These are the activations of a small neural network, seen along a few directions. Each row is one input.
Each table varies a few parts of the input and shows all the possible inputs, shuffled.
Descriptions start from the smaller parts, as in this example, which fits no table here: one of 2 separate values, together with either a single point or one of 11 places around a ring or (one of 4 places along a line, together with one of 5 places around a ring).
Shared parts are said once, and a part with two or three values counts as separate values.
In the rows, zero is written as 128.

Other details of the inputs shift rows strongly along three fixed directions, in all tables alike. That doesn't count.

Rows:
R1: [187 115 127 102 106  95  71 121 107 105  99 110 135 110]
R2: [ 73 148 142 180 121 129 166 140 113 153 134 134  99 173]
R3: [ 90 163 108 178 139 137 150 142 176 124  88 140 123 184]
R4: [ 84 172 118  96 148 178 175 170 197 124  80 133  94 108]
R5: [ 84 158 141 174 151  94 154 140 106 141 146 121  87 183]
R6: [156 111 112 137 165 116 142 108 121 135 194 122 162 140]
R7: [141 121 122 139 151 124 137  87 124 138 192 118 173 138]
R8: [157 150  96  90 161 168 144 112 201 114 148 116 185 108]
R9: [184  79 136 126  85  97  86 130  71 125 103 125 130 118]
R10: [165 125  95  68 168 183 169 160 198 125 136 132 172  77]
R11: [158 115 137  99  91 114  59  94 108 105 103 124 141 103]
R12: [144 122  95  88 145 193 153 121 196 127 129 147 178  97]
R13: [108 165 161 120  98  83  84 165  99 117  59 107  52 124]
R14: [121 145 150 135  72 102  99 178 116 120  31 123  58 141]
R15: [173 126 134 103  90 105  66 102 113 106 101 108 146 106]
R16: [176  92 137  90  95 111  89 146  94 123 100 121 128  83]
R17: [169 148  91  57 184 175 152 147 220 114 138 116 169  75]
R18: [164 110 142  86 103 106  72 108 105 103 110 121 121  80]
R19: [ 69 130 138 230 126  92 142 117  97 145 143 139 109 217]
R20: [142 103 115 141 135 145 156 108 123 148 177 137 172 132]
R21: [ 73 182 130 121 147 157 144 136 188 118 101 129 107 144]
R22: [ 78 143 144 152 144 125 172 171 111 152 135 129  84 149]
R23: [125  96 137 145 154 105 136  86  76 143 220 131 140 124]
R24: [162  87 144  92  88 118  88 122  94 116 103 131 122  80]
R25: [ 72 134 133 226 129  98 144 121 104 143 135 141 111 214]
R26: [103 167 108 129 144 159 178 181 183 130  85 134 101 147]
R27: [161  92 140 106  76 130  77 109 102 117  93 141 141 100]
R28: [136 118 116 105 163 138 142 104 140 127 183 129 150 100]
R29: [141 101 137 151 163  97 138 107  69 148 222 125 146 131]
R30: [ 98 146 158 110  78 121  99 165 113 114  40 123  52 109]
R31: [ 88 176 119 134 130 169 171 161 187 131  93 131 111 144]
R32: [127 113 122 136 150 136 128  83 117 130 193 136 168 133]
R33: [116  71 140 177 127 123 140  81  57 163 212 151 155 151]
Each input here is: one of 3 separate values, together with either a single point or (one of 2 separate values, together with one of 5 places around a ring).
Change only the choice among 3 separate values in R27. List by row number the other rows that result. -> R12, R33

Rows:
R34: [116 132 105 116 195 164 197 192 156 162 156 150 127 142]
R35: [206 103 103  82  62 168 104 109 147 118  80 121 191  82]
R36: [ 87 180 161 130  75  84  87 151 114 111  37  94  37 109]
R37: [ 94 190 112 102 185 158 183 110 164 130 184 113 120 131]
R38: [194  69 101 115 160 132 172 131 104 148 207 142 160 120]
R39: [108 127 115  61 128 205 110 160 203 106  39 159 116  77]
R40: [ 58 131 167 197 124  84 179 171  70 148 140 131  48 162]
R41: [ 77 118 109 130 163 191 196 120 176 127 156 169 118 128]
R42: [ 97 206 170 107  86  81  69 125 120  98  44  95  41 150]
R43: [155 129 188  83  62  75  48 107  36 105 104 108  67  92]
R44: [172 176  83  90 145 147  97 181 218  94  37 122 137 139]
R45: [166  33 162 156  82 120 107  97  11 181 203 149 193 128]
R46: [ 48 206 169 183 152  78 107 110  84 133 156 120  76 210]
R47: [ 91 181 111 153 192 140 150 125 197 126 171 118 160 147]
R48: [158  92 177 136   9 104  77 128  46 134  66 130 106 118]
R49: [155  41 126 183 120  92  59  36  51 127 197 162 191 151]
R50: [129 146  80 133 180 156 204 161 165 141 156 128 120 157]
R51: [ 97 168 111 143 180 137 180 114 198 133 168 108 139 135]
R52: [109 141  97 155 181 137 195 144 191 127 152 116 145 151]
R53: [ 83 130  95 152 166 170 178  94 197 123 143 155 139 159]
R54: [146 108 142  78 181 142 133  97  93 151 231 133 174  93]
R55: [ 45 127 176 194 141  89 162 188  60 167 135 137  61 160]
R56: [214  89  95  74 110 130  99 134 146  92  90 104 166  53]
R57: [ 71 144 140 137  64 118  85 133 114  99  14 142  37 137]
R58: [211  38 121 165 121  62 101  80  35 145 206 121 162 163]
R59: [200 104 127  52 105 136  90 119 152 103 115 107 154  26]
R60: [ 28 152 187 177 137  89 146 161  69 168 154 131  59 145]
R61: [165 103 107 166 129 153 132  83 133 149 186 143 239 163]
R62: [211 107  97  95 124 117  59 133 165  81  86 115 199  86]
R63: [150 170 106  97  80 180 133 144 224 111  29 118 156 128]
What do these inputs look like to the network? -> one of 5 places along a line, together with either one of 2 separate values or one of 4 places along a line
The inputs of R34 and R58 match in every part but the place on the line of 5. If R39 is changed in the same way as R34 into R58, which row does it become? -> R53
Change only the place on the line of 4 in R47. List by row number the other rows that result. -> R44, R46, R62
Change only the choice among 2 separate values in R39. List by row number the other rows that result. -> R45

Rows:
R64: [188 105  91  83 116 160 106 115 180 100  91 129 177  89]
R65: [ 77 113 144 199 115 113 154 148  84 155 129 149  97 184]
R66: [172 115 109  57 137 158 110 126 169 107 112 128 154  63]
R67: [ 87 168 126 115 142 170 180 186 177 139  91 134  99 126]
R68: [180 113 104  57 133 156 117 129 168 104 111 123 152  62]
R69: [114  95 121 195 154 109 162 101  94 153 203 140 150 178]
R70: [171  62 139 113 109 110 104 126  65 137 149 137 140  92]
R71: [178 135 113  61 136 151 101 119 173 104 116 114 169  73]
R72: [ 83 193 122 121 155 155 152 153 193 118  98 125 105 141]
R73: [124 150  87 131 183 162 168 126 202 125 152 131 168 148]
R74: [ 75 170 155 142 114 100 127 174 115 124  72 119  40 145]
R75: [175  89 137 112 124  87  82 101  72 122 163 117 141 102]
R76: [113 120 129 183 156 106 154  95  93 154 213 129 153 177]
R77: [144 137 155 102  49 100  56 144 102  97  19 115  73 106]
R78: [102 120 134 182 154 112 149  91  94 152 212 134 153 170]
R79: [102 109 128 189 159 110 145  89  98 147 205 140 153 175]
R80: [ 79 173 154 154 102 104 126 166 121 125  66 121  54 162]
R81: [177  63 137 124  94 114  99 117  69 136 141 137 154 107]
R82: [128 149  93 128 170 171 184 133 197 135 155 129 166 138]
R83: [144 131 160 120  86  77  66 125  73 117  96 107  96 121]
R84: [132 118 164 118  78  95  75 123  74 123  93 121  94 112]
R85: [112 149 100 122 166 182 177 123 195 135 152 138 163 132]
R86: [179 108  96  82 120 163  99 113 181 102  93 133 177  89]
R87: [ 64 182 160 139 122 101 114 160 119 119  79 120  46 144]
R88: [171  83 141 114 100 104  98  98  71 130 155 121 144  99]
R89: [111 147 104 114 174 179 180 127 191 133 158 139 154 125]
R90: [112 111 137 168 161 109 173 111  85 161 220 128 138 155]
R91: [ 76 159 152 162  87 125 135 176 117 139  56 135  67 163]
R92: [177  78 132 131  88 106  89  88  76 127 145 126 159 116]
R93: [ 92 194 118 122 157 149 156 157 192 119  96 120 104 147]
The inputs of R89 and R85 match in every part but one. If R80 is changed in the same way as R89 into R85, which row does it become? -> R82
What do these inputs look like to the network? -> one of 5 places along a line, together with either a single point or one of 5 places around a ring

Rows:
R94: [ 96 184 118 133 128 152 165 144 191 131  97 117 127 144]
R95: [201 120 127  94  91 124  95 115 115 118 115  99 149  99]
R96: [106 170 101 140 152 145 153 152 202 113  95 124 106 142]
R97: [132  93 112 160 161 119 143  78 116 126 188 138 163 158]
R98: [172  85 128  79 104 136 104 132 104 124 107 128 134  72]
R99: [ 94 137 151 168 118 107  98 126  94 140 114 141 107 177]
R100: [177 113  83  88 160 182 190 148 184 134 140 139 181  95]
R101: [109 126 173 135  78  90  83  97  55 122 127 118  95 133]
R102: [116 169 123 129 124 133 109 168 162 119  57 121 126 132]
R103: [146 128 119  92 178 154 143 147 173 132 164 127 169  92]
R104: [ 74 153 122 116 139 171 166 157 168 124 100 147  99 117]
R105: [193 117 127  55 105 136  92 110 136 114 122 106 159  63]
R106: [128 125 129 120  72 127 100 160 129 123  37 133  94 125]
R107: [ 96 143 124 177 147  92 158 137 100 139 159 120  77 182]
R108: [157 102 118 135 171 123 154 133 122 146 209 131 189 142]
R109: [ 69 119 142 188 120 134 165 131 108 151 137 156 104 174]
R110: [125 153 149 125  68 124  79 117 130 109  54 116 104 132]
R111: [ 93 136 139 155 163 101 157 129 112 135 164 122  89 139]
R112: [124 106 117 140 169 124 144  84 115 130 207 140 140 127]
R113: [151  82 155 130 111  86  61  93  46 131 164 134 147 113]
What do these inputs look like to the network? -> one of 4 separate values, together with one of 5 places around a ring
The inputs of R110 and R94 match in every part but the place on the ring of 5. If R109 is changed in the same way as R110 into R94, which row does it become? -> R106
Change only the choice among 4 separate values in R101. List by row number the other rows that result. -> R104, R112, R113
A walk changes only the place on the ring of 5. It starts at R112 and steps to R97. List the rest of the walk in order. -> R96, R107, R111
